Here are a small network's activations along a few directions, averaged over the inputs that share one value of a field.
Related values have similar rows: they may be neighbours, one step apart, or belong to one group.
In the rows, zero is written as 500.
Random noise pushes rows far along 12 fixed directions. That doesn't count. These rows show it; they differ only by the noise:
[600 392 432 391 688 357 507 489 557 633 503 430 515 549 719 526 640 547
 431 339 301 684]
[576 603 675 546 409 466 334 593 581 335 672 510 614 574 651 490 617 463
 551 535 526 388]
[523 490 504 535 525 607 648 529 534 350 588 452 462 604 333 488 406 447
 359 576 496 644]
[410 568 456 578 730 390 454 508 750 393 588 271 332 521 434 415 632 398
 300 357 771 549]
[382 576 641 182 517 416 456 644 393 600 256 612 367 406 566 553 331 745
 555 605 420 418]
[565 399 440 533 521 599 510 494 475 616 502 618 744 525 585 503 503 592
 536 579 283 492]
[555 568 671 384 573 471 375 603 524 448 590 408 650 655 658 411 403 509
 228 571 423 624]
[582 370 275 486 512 398 692 479 553 444 177 360 680 427 214 466 708 642
 608 571 603 510]
[259 564 530 443 593 604 504 485 606 601 407 433 637 435 399 316 345 676
 462 511 674 384]
[492 519 510 546 527 439 530 603 444 403 488 544 253 553 431 531 446 505
 514 574 503 542]
[518 418 523 411 486 607 720 460 645 602 487 411 434 542 457 312 383 911
 553 413 476 771]
[456 413 383 435 465 611 873 445 495 488 458 510 272 411 227 632 464 511
 602 415 507 646]
[344 600 543 470 579 362 405 536 500 486 397 466 344 483 479 469 410 468
 546 492 640 247]
[446 352 244 579 750 424 679 491 607 486 290 608  83 465 310 549 571 716
 722 523 401 439]


Field DUN:
mavo: [580 481 507 494 580 433 293 528 567 335 587 705 410 601 646 566 697 410
 643 536 333 384]
gadu: [489 568 593 549 395 570 527 419 415 313 691 502 392 577 504 653 407 231
 452 530 443 514]
bigab: [548 509 303 644 441 488 504 386 436 531 327 442 569 288 361 658 651 211
 354 577 739 423]
sazom: [522 596 544 414 357 384 311 411 452 621 411 491 387 361 521 510 489 437
 553 364 676 371]
viro: [326 575 724 306 480 592 599 443 562 316 469 433 294 546 315 539 226 504
 616 453 513 232]
fusig: [543 563 550 432 547 435 352 524 531 580 488 395 509 496 586 524 404 551
 404 528 524 434]
fiker: [576 423 421 561 448 584 499 482 564 560 588 535 511 461 576 586 537 350
 230 420 450 625]
zisap: [488 429 373 718 536 709 575 303 543 526 701 565 415 437 475 546 550 405
 534 469 433 471]
sut: [417 444 414 459 659 331 586 525 309 726 355 425 433 545 566 414 427 410
 517 345 409 651]
fesat: [369 499 241 514 745 514 448 544 522 512 301 674 445 325 293 553 676 485
 542 636 515 290]
noka: [531 597 635 555 338 383 303 506 396 371 643 480 635 566 640 464 505 329
 343 529 639 465]
The values of DUN form 4 separate groups.
Q: Which other values are in the same group as fusig? Give them in the order they are listed.
A: viro, sut
Q: Which other values are in the same group as noka? Give them in the order they are listed.
A: fiker
Q: Which other values are in the same group as zisap? Give them in the order they are listed.
A: gadu, bigab

Field FIMET:
sisa: [555 452 569 408 443 520 407 448 412 715 439 630 691 557 699 386 329 684
 591 546 321 426]
pago: [610 532 469 676 561 605 328 455 813 429 558 387 635 536 451 386 529 610
 354 673 583 313]
vekab: [315 415 362 498 543 512 550 434 402 739 237 427 845 419 428 209 466 796
 543 537 636 656]
bobu: [529 552 534 504 543 588 404 605 646 453 580 462 524 537 443 485 468 519
 237 627 559 530]
pag: [394 551 674 160 408 564 713 493 377 500 364 501 674 448 453 572 400 641
 677 502 370 499]
zibo: [599 505 512 366 272 233 488 574 293 524 374 531 318 387 637 582 668 523
 720 389 568 662]
mivum: [532 482 423 609 450 578 427 548 363 725 428 513 603 532 472 409 227 530
 308 638 506 473]
vegis: [614 429 536 272 402 391 534 369 494 485 373 399 857 469 537 502 656 450
 696 367 415 313]
dif: [423 421 401 615 509 525 428 526 335 778 314 664 467 479 452 448 229 733
 582 629 414 342]
mog: [422 487 408 527 350 500 653 407 550 475 325 533 344 324 290 508 556 666
 670 502 706 397]
zesuv: [474 676 769 301 497 373 306 657 518 412 521 432 633 462 725 532 641 503
 502 520 495 438]
mura: [530 515 547 356 526 521 514 451 625 482 514 371 474 532 582 456 471 576
 228 448 517 722]
zib: [653 484 587 561 295 648 525 577 323 426 635 661 576 626 542 509 399 485
 503 629 401 711]
sulok: [559 505 446 413 686 268 328 489 411 571 340 409 510 522 639 611 450 264
 351 543 312 249]
disev: [417 744 905 177 142 757 567 703 486 443 728 483 690 314 485 645 430 448
 345 462 744 760]
sili: [485 626 607 311 441 554 271 575 487 685 428 519 614 320 569 541 432 468
 137 599 685 456]
The values of FIMET form 4 separate groups.
Q: Which other values are in the same group as pago? Give them in the order they are listed.
A: pag, zesuv, sulok
Q: Which other values are in the same group as mura? Give them in the order they are listed.
A: vekab, zibo, mog
Q: Which other values are in the same group as dif? Give them in the order they are listed.
A: bobu, mivum, disev
